A small network was trained on made-up records. Each row is its average activation on records with the value named, seen along a few directions.
Related values have similar rows: they may be neighbours, one step apart, or belong to one group.
In the rows, zero is written as 500.
Strong random noise was added to every row along 13 fixed directions; ignore it. To show where, here is one row again and again, with new noise each time:
[215 720 352 531 410 419 754 738 469 337 408 412 448 419 605 300 762 364
 578 443 442 450 325 518 318 710]
[614 360 423 569 599 378 466 363 519 519 384 325 668 581 417 607 115 436
 472 516 702 550 612 617 423 322]
[436 420 600 430 518 690 552 342 409 611 480 508 396 556 540 584 458 553
 540 501 553 608 508 553 381 527]
[587 515 488 357 345 392 406 644 627 491 481 545 441 407 357 525 719 515
 465 564 358 372 614 333 387 458]
[343 387 421 464 506 505 632 432 427 465 347 367 454 508 522 435 350 553
 668 501 667 499 524 646 265 457]
[486 424 408 415 283 692 500 470 388 376 409 862 338 539 417 529 398 973
 525 478 528 335 608 505 518 618]
[618 242 449 396 371 622 489 465 483 439 667 796 299 689 602 718 209 785
 407 653 703 351 500 714 478 433]
[695 499 666 625 632 428 489 503 521 629 639 308 512 549 422 574 691 306
 604 581 376 595 503 666 429 373]
[471 345 473 516 414 423 618 525 552 328 710 497 687 617 251 601 573 419
 401 510 393 625 551 554 677 351]
[238 496 337 581 346 452 471 573 477 483 388 543 631 388 582 255 316 563
 481 285 394 441 362 168 523 744]
[697 567 606 548 532 504 340 336 401 615 321 536 488 493 424 563 423 618
 584 537 522 546 636 558 465 418]
[636 324 663 491 692 509 498 391 364 736 429 286 486 551 494 757 335 315
 486 548 543 736 541 786 221 404]
[482 595 373 664 533 642 773 484 307 349 377 529 579 621 429 627 382 581
 435 347 567 516 579 606 505 781]
[660 341 482 353 521 395 515 521 498 436 452 311 489 486 446 640 565 499
 469 462 504 428 637 520 379 426]
[550 319 433 506 561 506 566 566 570 426 560 284 556 503 308 466 650 546
 542 315 321 442 515 493 499 525]


Field Vid:
h6: [522 595 591 247 513 519 642 648 485 542 385 451 369 438 333 742 793 302
 403 637 490 536 738 505 223 508]
h13: [539 578 609 546 424 597 719 569 273 398 520 600 371 511 425 546 915 614
 652 545 408 444 722 583 483 611]
h3: [412 564 525 589 662 582 501 282 590 393 484 324 628 480 413 259 617 554
 657 377 509 608 445 540 783 333]
h16: [516 656 543 229 366 356 582 711 468 365 511 611 380 361 615 643 860 363
 383 600 424 476 552 479 432 550]
h21: [421 446 467 406 454 561 592 427 646 446 606 426 388 577 469 387 640 555
 668 609 642 370 551 449 451 366]
h23: [372 437 435 525 426 433 538 508 477 517 378 513 625 423 345 426 268 543
 637 516 497 431 700 324 356 545]
h24: [665 475 365 639 526 271 592 630 594 319 538 469 585 556 364 545 317 475
 635 734 694 329 676 781 398 289]
h11: [334 466 485 345 337 557 532 510 616 486 676 590 471 534 598 465 546 513
 413 534 530 392 477 138 584 571]
h5: [406 316 513 406 427 446 687 611 314 380 503 413 478 461 456 509 744 531
 555 412 385 529 560 529 488 545]
h12: [464 296 500 547 488 688 637 527 389 363 636 548 499 530 362 500 621 792
 608 332 321 465 565 527 602 647]
h18: [530 345 387 602 583 513 404 473 462 587 397 489 529 555 520 527  71 574
 451 435 587 549 364 718 400 495]
h2: [613 485 400 574 651 413 548 446 555 369 449 342 735 510 365 604 335 371
 394 413 611 548 643 570 643 410]
h17: [602 514 457 506 514 394 477 551 613 459 540 387 424 407 557 346 603 542
 730 555 582 176 676 361 487 449]
h1: [307 657 435 741 507 440 658 570 498 437 540 552 698 545 523 470 373 271
 383 541 551 665 417 533 563 564]
h20: [424 791 618 671 494 523 402 376 334 779 233 638 610 414 536 448 221 399
 607 517 545 599 614 279 445 688]
h15: [232 369 616 545 426 454 448 355 210 651 317 600 625 393 434 350 199 567
 762 528 504 723 630 506 498 410]
h7: [459 665 467 433 610 414 516 392 469 479 273 354 582 442 549 487 414 360
 547 474 662 569 544 551 442 439]
h19: [464 501 434 575 500 527 555 348 288 373 296 534 571 497 530 490 340 684
 560 407 613 547 584 564 553 578]
h4: [543 417 458 475 655 603 631 577 705 462 735 268 473 584 430 489 772 410
 438 411 431 391 437 422 583 529]
h22: [183 523 376 459 329 325 737 744 393 301 485 573 515 473 523 441 506 387
 507 640 503 595 368 739 349 499]
h10: [372 438 349 457 504 417 530 483 735 272 631 440 532 577 511 367 546 435
 446 576 684 529 321 691 636 214]
h8: [115 508 511 353 421 620 720 358 419 455 480 527 523 550 556 466 419 461
 524 512 655 618 547 344 500 535]
h9: [614 302 572 728 550 406 509 514 225 542 539 470 601 512 534 529 271 578
 628 509 503 502 624 631 530 503]
h14: [509 905 641 631 505 455 419 354 250 497 286 729 611 452 505 558 521 460
 426 580 526 750 600 535 755 477]
A value of Vid combines one of 4 hidden first parts with one of 6 second parts; all combinations occur once.
- Changing only the second part turns h15 into h20. h4 has the same second part as h15; what does that change turn h4 into? => h11
- Changing only the second part turns h9 into h12. h13 has the same second part as h9; what does that change turn h13 into? => h19
- Changing only the second part turns h17 into h16. h14 has the same second part as h17; what does that change turn h14 into? => h24
- Changing only the second part turns h8 into h3. h21 has the same second part as h8; what does that change turn h21 into? => h10
- Changing only the second part turns h7 into h2. h22 has the same second part as h7; what does that change turn h22 into? => h1

Field Kuf:
w7: [575 390 446 433 501 328 386 677 482 518 455 591 477 500 406 552 380 492
 425 622 478 537 420 813 448 319]
w8: [842 367 618 507 419 472 620 667 295 555 672 582 343 536 582 868 594 548
 575 582 380 276 744 548 208 718]
w4: [667 147 528 455 681 429 441 551 546 455 660 206 513 455 505 530 571 500
 504 369 390 461 475 621 558 371]
w5: [347 466 564 398 490 842 601 479 484 694 445 758 365 602 280 698 319 535
 405 565 509 642 585 579 312 631]
w3: [361 473 369 546 501 513 728 457 636 265 593 382 546 628 451 426 593 480
 508 561 683 524 471 627 520 349]
w2: [528 438 418 203 319 312 549 455 572 153 654 555 508 493 729 586 554 567
 404 572 716 293 632 304 725 333]
w9: [629 522 436 426 548 625 536 376 604 339 441 451 553 485 283 543 624 679
 514 411 546 347 789 330 598 523]
w6: [497 356 538 411 395 249 265 728 598 670 585 467 534 332 575 443 496 299
 356 529 309 427 432 239 457 461]
w1: [468 553 353 459 435 536 611 733 524 392 392 495 577 477 133 576 666 529
 355 320 196 528 498 471 453 722]
w10: [518 438 496 567 527 617 598 507 344 429 503 426 355 534 594 383 724 695
 622 330 438 435 388 608 551 643]
Kuf is arranged as a 2 by 5 grid.
- Name the neighbours of w2, in listed order. => w8, w5, w9
- Name the neighbours of w3, in listed order. => w4, w10
A value of Kuf combines one of 5 hidden first parts with one of 2 second parts; all combinations occur once.
- Changing only the second part turns w5 into w2. w1 has the same second part as w5; what does that change turn w1 into? => w8
- Changing only the second part turns w10 into w3. w6 has the same second part as w10; what does that change turn w6 into? => w4

Field Romok:
k8: [389 612 207 697 625 545 626 436 688 418 352 241 611 565 432 261 331 517
 649 342 660 363 401 507 390 575]
k4: [320 382 567 274 421 602 487 492 596 567 615 556 336 486 634 486 660 420
 406 603 547 590 377 446 417 416]
k5: [689 379 628 415 607 598 340 384 604 579 650 514 398 574 443 543 528 628
 581 544 480 462 516 602 623 287]
k6: [521 494 558 474 463 357 299 625 578 616 663 431 428 393 917 354 548 396
 456 420 349 376 171 244 517 619]
k2: [403 432 457 617 596 638 418 474 651 741 524 362 533 516 544 388 322 411
 434 385 479 508 335 297 419 621]
k1: [577 364 510 567 508 361 491 536 502 507 625 413 636 505 488 517 412 451
 528 518 468 433 584 388 544 463]
k3: [612 392 628 627 598 595 416 512 631 659 818 444 518 505 476 439 613 460
 589 452 308 431 481 338 656 531]
k7: [575 543 393 318 408 354 381 678 565 401 453 651 346 449 586 517 499 556
 372 573 507 401 318 712 484 441]
k9: [528 575 475 501 584 397 409 477 538 487 375 356 488 395 661 376 525 470
 510 440 567 458 436 473 495 455]
Romok is arranged as a 3 by 3 grid.
- Fewest steps between k4 and k6? => 3
A value of Romok combines one of 3 hidden first parts with one of 3 second parts; all combinations occur once.
- Changing only the second part turns k8 into k4. k6 has the same second part as k8; what does that change turn k6 into? => k9

Field Fug:
m5: [552 777 619 752 783 811 628 509 498 625 571 443 282 552 466 334 946 496
 751 473 403 535 354 812 508 629]
m1: [221 287 278 503 492 771 722 520 191 253 290 627 471 535 379 400 286 937
 547 201 472 561 363 833 554 779]
m7: [604 813 265 574 399 478 784 581 698 122 669 600 544 666 418 520 694 568
 472 548 655 132 656 369 721 613]
m3: [704 539 277 261 526 448 392 396 725 201 365 383 417 586 672 497 524 705
 277 412 821 218 478 388 650 348]
m9: [304 497 435 626 491 760 457 470 714 632 628 664 457 503 434 266 349 606
 555 439 477 436 379 347 627 620]
m8: [623 527 469 715 581 436 730 695 506 520 494 415 599 521  97 635 460 429
 699 579 409 369 884 603 269 549]
m6: [388 365 393 556 445 549 333 253 727 545 595 450 718 581 497 375 175 519
 450 430 615 493 452 161 672 363]
m4: [398 428 346 615 458 631 513 446 443 386 386 596 618 535 300 363 315 777
 573 264 391 531 425 530 619 650]
m2: [690 403 508 557 677 642 522 570 694 548 780 398 263 618 638 539 632 530
 499 593 566 336 330 742 416 457]
Fug is arranged as a 3 by 3 grid.
- Name the neighbours of m8, in listed order. => m7, m9
- Name the neighbours of m3, in listed order. => m6, m2
A value of Fug combines one of 3 hidden first parts with one of 3 second parts; all combinations occur once.
- Changing only the second part turns m9 into m8. m1 has the same second part as m9; what does that change turn m1 into? => m7
